B =
[[126 124 125 129 137 137 122 133 122 129 135 138]
 [128 127 128 128 130 130 127 129 127 128 129 130]
 [130 132 131 127 120 120 133 124 133 127 122 120]
 [122 117 119 131 152 152 111 141 111 131 147 155]]
Indices start at 1.
(1, 1) => 126
(2, 6) => 130
(1, 4) => 129
(4, 12) => 155
(2, 3) => 128
(4, 9) => 111
(3, 12) => 120
(3, 10) => 127
(4, 5) => 152
(2, 10) => 128
(2, 5) => 130
(4, 8) => 141
(1, 5) => 137
(2, 4) => 128
(2, 11) => 129
(3, 2) => 132
(2, 8) => 129

data =
[[132 120 140 130 118 152 126 136 112]
 [130 124 133 128 123 140 126 132 119]
 [124 131 118 124 130 114 126 125 133]
 [131 120 138 129 117 151 124 136 111]
 [124 126 125 125 123 125 124 128 126]
 [133 123 141 133 123 146 129 132 119]
 [122 132 116 123 131 109 125 123 137]]
Indices start at 1.
(1, 1): 132
(4, 3): 138
(4, 6): 151
(1, 6): 152
(1, 9): 112
(7, 3): 116
(5, 9): 126
(7, 2): 132
(4, 4): 129
(1, 3): 140
(6, 3): 141
(6, 2): 123
(7, 5): 131
(2, 3): 133
(5, 4): 125
(6, 6): 146
(1, 2): 120
(5, 8): 128
(4, 8): 136

grid =
array([[139, 115, 111, 143, 148, 123],
       [150, 118, 126, 144, 144, 123],
       [149, 118, 122, 145, 145, 123],
       [137, 115, 109, 142, 148, 123]])
Indices start at 1.
(1, 1)	139
(3, 5)	145
(2, 6)	123
(2, 2)	118
(4, 6)	123
(2, 5)	144
(4, 4)	142
(2, 4)	144
(4, 5)	148
(1, 3)	111
(1, 2)	115
(1, 5)	148

x =
121,150,126,129,124,119,131,126,140,119,134,130,123,136
125,145,131,134,115,112,133,132,112,109,131,126,124,146
118,144,127,124,117,128,132,128,136,119,148,137,111,139
123,151,133,128,114,128,135,129,148,119,137,128,126,132
113,144,116,121,139,109,127,126,142,127,135,124,130,146
113,137,122,139,116,123,135,124,145,113,134,128,108,138
119,144,126,153,121,109,123,130,106,112,132,132,129,141
129,151,138,113,115,127,136,142,131,119,138,135,128,147
119,148,133,115,118,128,130,133,133,124,144,136,124,144
119,148,118,126,137,112,130,134,144,125,132,131,132,144
118,143,126,135,120,117,131,128,141,120,138,121,130,138
117,141,120,128,129,116,130,131,138,121,139,132,122,145
Indices start at 1.
(1, 1) -> 121
(4, 1) -> 123
(11, 6) -> 117
(2, 5) -> 115
(12, 1) -> 117
(11, 5) -> 120
(1, 8) -> 126
(3, 12) -> 137
(3, 13) -> 111
(1, 10) -> 119
(1, 6) -> 119
(12, 6) -> 116
(12, 3) -> 120
(7, 11) -> 132
(11, 7) -> 131
(2, 7) -> 133
(9, 13) -> 124
(10, 7) -> 130
(10, 3) -> 118
(10, 13) -> 132
(12, 5) -> 129
(7, 6) -> 109
(12, 13) -> 122
(9, 9) -> 133
(11, 13) -> 130
(6, 11) -> 134
(9, 12) -> 136
(3, 10) -> 119
(12, 9) -> 138
(8, 3) -> 138
(9, 14) -> 144
(9, 3) -> 133
(6, 14) -> 138
(9, 5) -> 118
(1, 4) -> 129
(1, 7) -> 131

M =
[[119 118 122 125 130 139 132 134 117 118 124 134 133 124 122 134]
 [145 147 139 134 124 108 121 116 150 147 137 116 118 137 139 116]]
Indices start at 1.
(1, 1)	119
(2, 3)	139
(2, 1)	145
(2, 12)	116
(2, 13)	118
(2, 7)	121
(1, 14)	124
(1, 12)	134
(1, 9)	117
(2, 5)	124

W = [[146, 153, 136, 130, 123, 138, 126, 127], [136, 131, 133, 113, 132, 144, 109, 136], [140, 141, 131, 128, 122, 152, 128, 129], [119, 125, 120, 104, 138, 132, 120, 119], [121, 124, 123, 108, 134, 129, 126, 112], [121, 122, 126, 105, 138, 138, 120, 122], [138, 152, 135, 134, 125, 136, 134, 126], [143, 149, 132, 117, 119, 141, 113, 135], [122, 128, 128, 112, 136, 119, 128, 106], [134, 133, 137, 117, 124, 148, 115, 134], [126, 130, 125, 103, 133, 138, 115, 126]]
Rows and columns are counted from 1.
(1, 1) => 146
(4, 2) => 125
(8, 7) => 113
(3, 6) => 152
(8, 8) => 135
(10, 6) => 148
(2, 6) => 144
(5, 6) => 129
(3, 1) => 140
(10, 2) => 133
(1, 4) => 130
(1, 6) => 138
(11, 4) => 103
(7, 6) => 136
(1, 2) => 153
(4, 5) => 138
(1, 8) => 127
(9, 1) => 122
(1, 3) => 136
(6, 4) => 105
(6, 3) => 126
(2, 7) => 109
(3, 2) => 141
(7, 2) => 152
(8, 4) => 117
(4, 8) => 119
(5, 8) => 112
(10, 7) => 115
(1, 5) => 123
(5, 3) => 123
(9, 4) => 112
(3, 8) => 129
(7, 3) => 135
(9, 6) => 119
(2, 2) => 131
(6, 8) => 122

X =
[[131 124 139 131 134 132 115 130 138 133 132 136 128 127 132 127]
 [128 128 154 131 128 120 123 128 139 128 128 120 125 123 147 135]
 [126 127 118 110 133 133 128 124 121 136 130 118 115 125 128 128]
 [127 126 128 128 121 126 137 126 121 131 128 118 124 125 130 121]
 [125 125 127 127 128 128 137 140 128 117 128 120 143 126 129 108]
 [123 128 120 128 128 137 120 128 128 133 128 138 123 128 128 127]
 [128 133 120 130 147 132 130 130 126 126 131 128 133 128 123 131]]
Rows and columns are counted from 1.
row 1 col 1 = 131
row 5 col 5 = 128
row 3 col 14 = 125
row 7 col 9 = 126
row 3 col 1 = 126
row 3 col 11 = 130
row 2 col 11 = 128
row 6 col 8 = 128
row 3 col 9 = 121
row 5 col 10 = 117
row 3 col 3 = 118
row 4 col 11 = 128
row 4 col 7 = 137
row 7 col 2 = 133
row 5 col 9 = 128
row 4 col 3 = 128
row 1 col 5 = 134
row 6 col 16 = 127
row 4 col 15 = 130
row 5 col 14 = 126
row 2 col 10 = 128
row 3 col 12 = 118
row 2 col 16 = 135
row 1 col 14 = 127
row 2 col 5 = 128
row 5 col 8 = 140
row 1 col 11 = 132
row 3 col 4 = 110
row 1 col 9 = 138
row 5 col 12 = 120
row 7 col 6 = 132
